These are the activations of a small network on made-up records, seen along a few directions, one row for each record.
After each row come some of the record's fields: B, L, J, G, P, V, T, E.
Not every record has every field; a missing one is written absent.
Other fields move the rows too, some of them a lot.
Random noise pushes rows far along 10 fixed directions. That doesn't count. These rows show it; they differ only by the noise:
[  16 -234 -135 -107 -180  262   50  228  222  287 -199  -29  285  -56
   71 -289   40 -286  299 -207  -44 -195  212  219  298   91    0 -155
 -130    6]
[  88  442 -261  -16  311 -280  -47 -228 -235 -115  426   58 -346  -86
 -131  337 -291  926 -385  254 -256  112  -92 -337   88 -250  127 -243
  -14   62]
[ 118  194 -156 -600 -115   -8 -209 -126  388 -157  -28 -704 -296  189
 -201   86  266  651 -108 -181  160  -18  208 -100  514 -379  403  114
 -380  176]
[ -40  216 -187  -69  587  196  -73    3 -235 -255  329   58 -173  275
  327  -22 -296 -202   60  448   76  -82 -299  258  370 -367   18 -215
   40  209]
[ 253  190   39  275  -94 -263  191  -81  -77 -124  122  313   64 -298
   20  177  -70  383 -271    9  128   43 -161  -50 -154  -80  -59 -178
 -128  -70]
[ 226 -240   28 -632 -415 -119  -85  112  152  -77 -136 -287   28 -336
 -563 -287  359  163 -388 -243   91   -9  -52 -238 -213   20   22   55
    9  -57]
[ 262 -196  154  -58 -431 -200   66   95  229   56  -90  146  128 -365
 -150 -142  118  172  -92 -290   20  133  157  -12  -97   94 -107  -77
 -135   26]
[ -90  -96 -100  -30 -436  384   40  -33  176  345 -190 -288  172   19
 -236  226  284  301  131 -261 -144 -122  272    7  381  147  223  225
 -274 -400]
[ 170  -49  -39 -390  -47  284  -67  251 -316  512  -19  263  354 -299
  -90 -347 -209 -453   17 -191 -118  -21  -62  -52  -42 -131 -342 -198
   40  -67]
[-162   38  -29   27  297 -411  432   -3 -440 -512   84 -253 -332  -93
 -384 -457 -546  498   65  392   18 -515 -148  257  251  -25  -22 -592
   23  217]
[ 179  503 -274   58   10  -25  -38  158   65  477  -68 -320  -43   16
  268  -33  285  197   32 -261 -128 -166  125 -164 -632    6  343    7
   -2 -393]
[  27   59   85 -113 -358 -138   53  -30 -318  208   42 -224 -175 -316
 -639   62  196  635 -333 -111 -361   32    8 -365 -556  262   65  174
  147 -560]

[-387 -200 -218  268  -32  410  207   12 -293  513 -186  154  299  -90
 -216  109 -114 -174  145  -14 -358 -245   69 -188 -105  436  -50   45
  328 -497] -> B is b2, L is l2, J is j1, G is g3, P is p1, V is absent, T is absent, E is absent
[ 191  187  130   71  -24 -120  169  -35   29  119 -372  166  330 -164
  255  -85  -79 -339   19 -338  541 -159   31 -104 -204 -240 -144 -125
 -123  129] -> B is b2, L is l2, J is j2, G is absent, P is absent, V is absent, T is absent, E is absent
[  80  262 -591   23  217   82 -101  -50  482   90  107  -83   54  116
  369  229   70  385  -34   -6  -28 -120  114  -73  363 -169  414 -237
 -198  200] -> B is b3, L is l3, J is j1, G is g2, P is p2, V is v1, T is t2, E is e3
[  66   68  537 -212  244 -419  -71  121 -154 -184   64  -89 -460   73
  174 -526 -382 -288  316  -28  132  242  199  228 -241 -214 -300  -66
  119  507] -> B is b2, L is l2, J is j1, G is g4, P is p1, V is absent, T is absent, E is absent
[ 159   17 -500  542  225  -74  216  -34  475 -382  103  417  311  -84
  515  236  111   28 -169  234  297 -209 -270  182  156   10  275 -350
  -68  146] -> B is b3, L is l2, J is j1, G is g2, P is p1, V is v1, T is t2, E is e3
[ 197  408  -75   71  154   96  283   42  -71   29 -202 -182  199   45
  375 -230 -187 -163  300 -168  560 -431  -69  388  303 -440   86 -278
 -362   83] -> B is b3, L is l3, J is j1, G is g2, P is p1, V is v1, T is t2, E is e3
[ -54 -317 -141 -413   12  206 -153   -9  190 -131 -132 -104   89   25
 -143  -42  213 -299 -187   36  145  -34  -34 -216  231  -78   81   91
  173  145] -> B is b3, L is l2, J is j1, G is absent, P is absent, V is absent, T is absent, E is absent
[  74  -10 -362 -129   -1  282  -18  -17  119  245 -235  144  435 -104
   80  141  128 -231 -226 -164  179 -203  -33 -399  116 -128   83  -66
   62  -34] -> B is b3, L is l2, J is j2, G is absent, P is absent, V is absent, T is absent, E is absent
[ 186  102 -709 -339  129  -23  -95   40  152  -18  -26   22  358  -36
  -69   95   91  159 -524  133   41 -354 -246 -515  284 -134   65 -332
  -38  159] -> B is b2, L is l2, J is j2, G is g2, P is p1, V is v2, T is t4, E is e4
[ 391 -446  461 -646 -420 -487 -217  376  348  -50 -192 -107 -129 -146
  -74 -869   11 -352  193 -365   25  282  423  101  -39   -6 -445 -123
  -58  659] -> B is b2, L is l3, J is j2, G is g2, P is p1, V is v2, T is t4, E is e4
[ -70 -434 -286  486 -581   50   56  -56  545  322   21  283  177 -325
 -232  452  404  678 -116 -178 -633  201  411 -232  -37  712  274  133
   56 -434] -> B is b3, L is l3, J is j1, G is g2, P is p1, V is v1, T is t2, E is e3
[ 303  170  451  482 -436  -61  237   62  -25  337 -128  184  128 -115
  320   84   42  -50  234 -359   81  172  162  188 -251   25 -174  165
 -271 -269] -> B is b3, L is l2, J is j1, G is g1, P is p1, V is v1, T is t4, E is e4
[ -63   72 -295  160  278  -53 -276  145  492 -124   85  -89  -59  232
  427   38  528 -320  -63  138  -43   36 -171   25 -730  248  343  115
  227  -98] -> B is b2, L is l2, J is j2, G is g2, P is p2, V is v1, T is t2, E is e3
[  91  150  -34  177  397 -454   66   93 -176 -142  283  305 -228   39
  344 -303 -622  122  194  284 -251   39  106  115  145 -102 -310 -530
   66  546] -> B is b2, L is l2, J is j1, G is g2, P is p1, V is v2, T is t4, E is e4
[-156   37 -118  289  108  278  326    8 -672  278   71  305  283 -282
 -225  -23 -373  -23   14  183 -230 -302 -267   44  -78  150 -175 -217
  189 -415] -> B is b3, L is l2, J is j1, G is g2, P is p2, V is v1, T is t2, E is e3
[-477 -900 -156  -36 -353  503 -153  -28  232 -229   73   85  200   58
 -680  323  488  -84 -230  341 -465   68 -124  -59  495  696   78  354
  246 -376] -> B is b3, L is l3, J is j2, G is g2, P is p1, V is v1, T is t2, E is e3
[ 259  353 -389 -668  394   43 -467  282  130  850  -56   11   80   -7
  489 -423 -241 -382  159 -428 -270  140  456 -501 -172 -434  -45 -321
  170  465] -> B is b3, L is l2, J is j1, G is absent, P is absent, V is absent, T is absent, E is absent
[  -5 -271  218   12 -239 -368   66  185  -11  -89  -50  -81  -66 -235
 -341 -407  139   36  -34  -59 -176  -22  -21   39 -504  396 -104  -86
  160  -74] -> B is b3, L is l3, J is j2, G is g3, P is p2, V is v1, T is t5, E is e5
[ 168   84  581  433 -270 -365  348  -36 -111 -294 -117 -110 -182   69
  160 -175 -150   97  360  -74  314  -29  156  451   35  -10 -196   53
 -305   93] -> B is b2, L is l2, J is j2, G is g2, P is p1, V is v2, T is t4, E is e4
[-159   43   15   90   61 -198  143 -185  202 -369 -113 -196  -98   90
  -78  157  -71  344   20   44  305 -164   54   48  365  -80  131  -61
 -233  267] -> B is b2, L is l2, J is j1, G is g4, P is p2, V is absent, T is absent, E is absent
[ -71 -166   12 -263  139   44    9  141 -301  -46   42  112   68 -110
 -285 -295 -256 -331  -17  176  -79 -117 -172   63   -1   59 -258 -197
  144   93] -> B is b2, L is l2, J is j2, G is g2, P is p1, V is v2, T is t3, E is e3
[ 212   91  198 -439   67   85 -186  239 -190  256  -93   94  219  -24
  178 -455 -100 -864   80 -249  226  105 -166  109 -269 -300 -399  -33
  -75  196] -> B is b2, L is l1, J is j2, G is g5, P is p1, V is v2, T is t4, E is e4
[ -55 -411  129  354 -511 -103  368  -59  -39   49 -202  226  210 -483
 -449   44    6  361  -90 -168 -104  -61  147 -123  -69  431  -81   11
  134 -249] -> B is b3, L is l2, J is j1, G is g4, P is p2, V is absent, T is absent, E is absent
[  -2  175  103   36 -145  407  -68 -267  -50  -21  -10 -153    2  244
   74  593  142  167  -52  -44  297   91  -22  -47  509 -322  172  449
 -244 -253] -> B is b3, L is l1, J is j2, G is g4, P is p1, V is absent, T is absent, E is absent
[ 274  301 -616 -178  189  -38 -106  -27   30   70  180  157  167 -234
  -35  203   87  346 -548   42  -70  -68 -260 -485 -185 -157  220 -225
  157  -39] -> B is b3, L is l2, J is j2, G is g2, P is p1, V is v2, T is t3, E is e3
[ -36  234 -248  428  249 -321  249 -269  216 -301 -138  -33 -105  -21
  213  246  -12  419 -122   44  311 -240   30 -178 -174  -27  343 -165
   48   89] -> B is b2, L is l2, J is j2, G is absent, P is absent, V is absent, T is absent, E is absent
[ 238  163 -843  105  175  -98  -91  -42  494  141   39  280  308  -61
  347  317   26  422 -333   -5 -145 -122  104 -510  338  -28  216 -379
  -33  273] -> B is b2, L is l2, J is j2, G is g2, P is p1, V is v2, T is t4, E is e4
[  -4  252  -10 -146  -57  146   34  -15 -265  120  -96 -337   21  185
 -114   36   54   19    4  -28   91 -279 -112   14   93 -154   -6  106
 -175 -231] -> B is b2, L is l3, J is j2, G is g1, P is p1, V is v2, T is t4, E is e4
[-118  257 -147 -303  367  -61  -27 -151 -300 -142   -8 -249 -157   61
 -174  -25  -56   11 -262  165  199 -240 -269 -302 -330 -228  108  -33
  209  -23] -> B is b2, L is l1, J is j2, G is absent, P is absent, V is absent, T is absent, E is absent
[ 307  133  -75  230   68  -67  139  185  146   99   43  416  262 -246
  426 -159 -172 -301  126 -158  176  -42  -65  331 -152 -160  -69 -357
 -148  189] -> B is b3, L is l2, J is j2, G is g5, P is p1, V is v2, T is t3, E is e3
[-111 -315  238  -83 -164  275   28   63 -249   83    1   43   54  -68
 -213 -121   30 -353  102   -2  -57   79  -47  116  -52  106 -164  249
  214 -216] -> B is b3, L is l2, J is j1, G is g2, P is p1, V is absent, T is absent, E is absent
[   4  295 -200 -181  134  205  -85  -50 -221  311  102 -257 -105   -3
 -119   79  -49  294  -51  -32 -208  -35   34 -181  -15 -117  182   58
   53 -204] -> B is b3, L is l2, J is j1, G is g2, P is p2, V is v1, T is t2, E is e3
[ -27  -66   55   73  210  -99   98  133 -223 -165   71 -150 -331  142
  125 -433 -195 -163  211  186 -169  -57   30  249  -92   45  -13 -112
  307  127] -> B is b3, L is l2, J is j2, G is g5, P is p1, V is v2, T is t4, E is e4
[   3  239 -103 -223  243  309 -427 -111 -218  403  378   70 -303  134
   53  327 -149  312  -47   60 -526  472  172 -289  177 -196   45  205
  157  -55] -> B is b3, L is l3, J is j2, G is g2, P is p2, V is v1, T is t2, E is e3
[   3   86 -410  187  167  366  -87  -87  291   -7  134  129  187  189
  365  408  151   48  -52  155   22  -38  -99   47  389 -105  285   14
 -103  -29] -> B is b3, L is l2, J is j2, G is g2, P is p2, V is v1, T is t2, E is e3
[ 312 -232  267 -209 -153 -665  171   72 -127 -668  -11  308  127 -562
 -451 -357   32  -93 -710  140  435  -66 -575 -169 -734   80 -346 -279
  209  139] -> B is b2, L is l2, J is j2, G is g2, P is p1, V is v1, T is t2, E is e3
[   2 -384 -104 -167 -314   42  -24  171  221  530 -245  315  381 -312
 -184 -238 -189  -96  195 -381 -361  106  481 -105  221  278 -221 -243
  -63  175] -> B is b2, L is l2, J is j2, G is g5, P is p1, V is v2, T is t2, E is e3
[-267   99  -88  789 -201   69  363 -207  111   88 -288 -200   42  183
  104  475  256  421  173  -33  -22 -341  265  -72   -8  359  425  192
  -34 -504] -> B is b3, L is l2, J is j2, G is absent, P is absent, V is absent, T is absent, E is absent

Here are new rows. What are their fields?
[  79   42   35 -142  -71  159  -24  116  -49  332  -12  -37   99  -61
   47 -196  -76 -104  240 -208 -114   28  166  131   53  -75  -52  -23
  -84  -44] -> B is b3, L is l2, J is j1, G is g2, P is p1, V is v1, T is t2, E is e3
[ 328  219 -184   27 -485 -296  238 -172  479 -234 -371 -238  325  -99
  -41  269  284  653 -309 -296  583 -356   37 -196  480 -212  158 -135
 -640  152] -> B is b2, L is l3, J is j1, G is g2, P is p2, V is v2, T is t4, E is e4
[ 160  -93  518  174  -58 -314  260  -58 -287 -369  -97  180 -109 -246
  -23 -269 -113 -247  -65   -9  412   67 -151   83 -461  -75 -233   15
  234   76] -> B is b3, L is l2, J is j2, G is absent, P is absent, V is absent, T is absent, E is absent
[   0  176  106 -110    9  363 -328  111  240  355   40 -381 -214  441
  441   46  248 -185  467 -142 -166  240  347  280  125 -139  231  374
 -152  -85] -> B is b3, L is l2, J is j1, G is g2, P is p2, V is v1, T is t2, E is e3
[ -21  209  245 -169   -6  403 -141 -233 -290  -40  203 -220 -211  189
  -94  345   59  165  -19   69   72  247 -128  116  263 -338   67  451
 -120 -239] -> B is b3, L is l2, J is j1, G is g2, P is p2, V is v1, T is t2, E is e3
[ 155  390 -319   26  598 -318  -48  -58  109 -615  360   39 -176   85
  333   49  -56  146 -294  389  328  -62 -487  105  -79 -398  198 -348
  -57  339] -> B is b3, L is l2, J is j1, G is g2, P is p1, V is v1, T is t2, E is e3
[ 138  257   17  364  -78 -142   84  128  371  223 -180 -219 -101  114
  535 -132  148  117  417 -297   29  -58  411  233 -175   70  272  -45
 -135    2] -> B is b3, L is l3, J is j1, G is g2, P is p2, V is v1, T is t2, E is e3
[ 133  279  -33  442  -21  -64   -1  174   70  212   40  157  167  164
  531   89  182 -288   98  -26  -68   41  -78  143 -358   36   -4    3
 -134 -182] -> B is b3, L is l2, J is j1, G is g5, P is p1, V is v2, T is t4, E is e4
[  11 -209  169  598 -199 -635   99   94  531 -190   75  478   29 -200
  196   16  -54  252  193   -5 -220  252  263  269 -204  433 -133 -320
 -193  323] -> B is b2, L is l2, J is j1, G is g2, P is p2, V is v2, T is t3, E is e3
[ 107  -72 -192 -371  247  268  116  341  -63   60 -212 -148  302  -54
  179 -720 -141 -821  262  -71  348 -460 -170  346  104 -202  -66 -349
   41  203] -> B is b3, L is l2, J is j1, G is g2, P is p1, V is v1, T is t2, E is e3
[-163 -213 -124 -309  242   15  139  246 -206  118 -197  -91  106  -92
 -192 -677 -456 -319  324    5 -104 -411  120  169  222   71 -202 -479
  113  270] -> B is b2, L is l2, J is j2, G is g2, P is p1, V is v1, T is t2, E is e3
[ 108  192  212  189  399 -347  -49 -135 -325 -235  287  274 -467  -63
  209   36 -272  104 -174  234  -58  349  -61 -222 -490 -157  -88  -30
  444  171] -> B is b3, L is l2, J is j2, G is absent, P is absent, V is absent, T is absent, E is absent
[  66   18 -341 -249  314  278 -448  155  533   28  123   70  101  315
  573  100  375 -586  -45   93   32  170  -89    8  -73 -106  180  116
   78  162] -> B is b2, L is l2, J is j1, G is g2, P is p1, V is v1, T is t2, E is e3
[ 228  308  196 -260  171  -15  -38  -21 -265 -263  138 -113  -99  100
   66  -55  -84  -80 -115  116  382    5 -313  161   87 -500  -82    4
 -193  101] -> B is b3, L is l2, J is j2, G is g2, P is p1, V is v1, T is t2, E is e3
[-312 -491  173  -71 -110 -173  279 -148  141 -667 -166 -268  -98  -15
 -473 -197 -133  177  144  164  282 -264   24  292  643   29    4 -187
 -199  344] -> B is b3, L is l2, J is j1, G is absent, P is absent, V is absent, T is absent, E is absent
[-360 -162 -207 -166  268  359  -61   65 -289  -29  -13  -77  110  186
 -198   22   96 -487 -123  349  -58 -281 -331 -115  -82  160    3  138
  367 -271] -> B is b2, L is l2, J is j1, G is g4, P is p1, V is absent, T is absent, E is absent
[ -70  184 -159  204  331 -151 -156 -281  327 -145  248   96 -391  242
  333  444 -272  583   82  109 -103  290  365 -112  543 -186  200  -43
  -99  443] -> B is b2, L is l3, J is j2, G is g4, P is p1, V is absent, T is absent, E is absent
[  82 -225   93 -329 -100  261  141   92 -351   -8  -62  151  302 -320
 -322 -339 -199 -361  -71    5  225 -180 -306  181  201 -167 -302 -169
  -17   -5] -> B is b3, L is l3, J is j1, G is g2, P is p2, V is v1, T is t2, E is e3
[-254  -64  522 -167 -170   23  -18   18 -233  216 -284 -313 -101   63
 -262 -209   16 -317  334 -263   15   46  221   42 -301   88 -200  281
  -16 -169] -> B is b2, L is l2, J is j1, G is absent, P is absent, V is absent, T is absent, E is absent
